These are the activations of a small neural network, seen along a few directions. Each row is one input.
In each table, some parts of the input vary, and every possible input appears once, in random order.
A made-up example of a description, with smaller parts first: one of 6 places along a line, together with either a single point or one of 9 places around a ring or (one of 2 separate values, together with one of 8 places around a ring).
Shared parts are said once, and a part with two or three values counts as separate values.
In the rows, zero is written as 128.

Other details of the inputs shift rows strongly along three fixed directions, in all tables alike. That doesn't count.

Table:
x1: [115 136  82  88 196 137  90 152 133 140 102 150 201]
x2: [126 167 143 151 137 155 211  79 137 122 119  98 152]
x3: [151  98 186 121 174 180 200 114 150 143 129  98 135]
x4: [124  90  66 146  82  56  56 150 104  76 133 182 136]
x5: [121  50  96 105 115 105  33 167 124  78 144 175 123]
x6: [180 120 174 137 155 150 209  93 147 137  94  97 131]
x7: [152 191  81  87 188  99  94 127 127 102  87  95 149]
x8: [103 198 128  72 149 143  91 164 116 193 109 132 119]
x9: [130  60 122 136 135 138 136 116 136  30 200 107 129]
x10: [ 96  72  79 127 106  87  46 172 106  86 168 181 146]
x11: [104 104 149 195  43 102  71 136 137 188 137 144  68]
x12: [180  96 134 145 151 136 174  96 139  91 112 122 146]
x13: [129  46  98 100 121 102  33 171 123  77 139 163 113]
x14: [173  75 109 172 124  95 150 101 119  41 166 143 142]
x15: [150  71 111 169  98 111 156  84 136  10 180 123 131]
x16: [151 206 125  75 140 100 106 149 120 183  72 106  93]
x17: [ 70 108 201 159  54 158 148 150 107 196 141 153  84]
x18: [152 194 138  92 156  89 101 155 113 188  60 110 104]
x19: [176 134 122 139 137 129 184  93 128  89 144 110 130]
x20: [ 99  65 101 150 117 139 139 114 136  41 205 133 170]
x21: [ 65 145 177 172  13 145 159 124 125 171 110 141  82]
x22: [ 90 195 117  76 144 142  96 160 112 199 109 137 131]
x23: [161  91 119 183 152 142 144  79 173 129 139 115 160]
x24: [145 170  84  65 205 126  94 151 122 124 133 112 151]
x25: [160  56 119 122 137 123 149 120 136  46 208 112 117]
x26: [110 114 165 130  38  96  98 147 125 129 111 116  39]
x27: [ 83 111 212 156  59 160 142 154 111 191 141 149  71]
x28: [152 158  73  96 187 104  97 127 128 129  65 144 178]
x29: [137 171 127 152 128 154 219  86 130 139 130 125 166]
x30: [163 131 162 151 148 164 206  87 143 136  96 123 150]
x31: [189 153  57  99 214  68  83 133 113  76 105 121 171]
x32: [132 219 114  90 132 114 102 143 114 183  74 133 112]
x33: [100 172  81  77 195 129  87 141 126 119 127 111 176]
x34: [110 146 171 130 160 187 194 104 141 126 156  91 147]
x35: [152 137 107 146 127 129 189  87 126  96 146 128 149]
x36: [104  83 183 125  70 115  92 177 114 156 143 139  51]
x37: [113 180 109 107 135 122 100 149 126 193  41 158 152]
x38: [148 154 148 165 149 141 215  88 121 141 117 120 157]
x39: [ 95  85  67 110  89  99  51 164 113  83 180 177 137]
x40: [ 95  88 176 138  65 127  90 174 106 157 144 150  62]
x41: [151 161 133 178 147 161 190  69 164 170 155  88 144]
x42: [ 99 187 145  62 166 134  87 170 131 177  95  87 100]
x43: [128 160 141 185 150 163 181  67 173 155 146  70 146]
x44: [ 70  82 203 149  46 177 141 147 125 196 119 163  84]
Description of these inputs: one of 4 places along a line, together with either a single point or (one of 2 separate values, together with one of 5 places along a line).
The inputs of x26 and x18 match in every part but the place on the line of 4. If x21 is changed in the same way as x26 into x18, which row does it become?
> x4
Which other rows does x9 become when the choice among 2 separate values takes its other values? List them by row number.
> x7
Which other rows agree with x32 in the place on the line of 4? List them by row number.
> x8, x16, x19, x22, x24, x25, x29, x35, x39, x41
Start at x43 and move only the place on the line of 4, one step at a time. The first step leads to x41. Which rows follow, in order?
> x11, x23
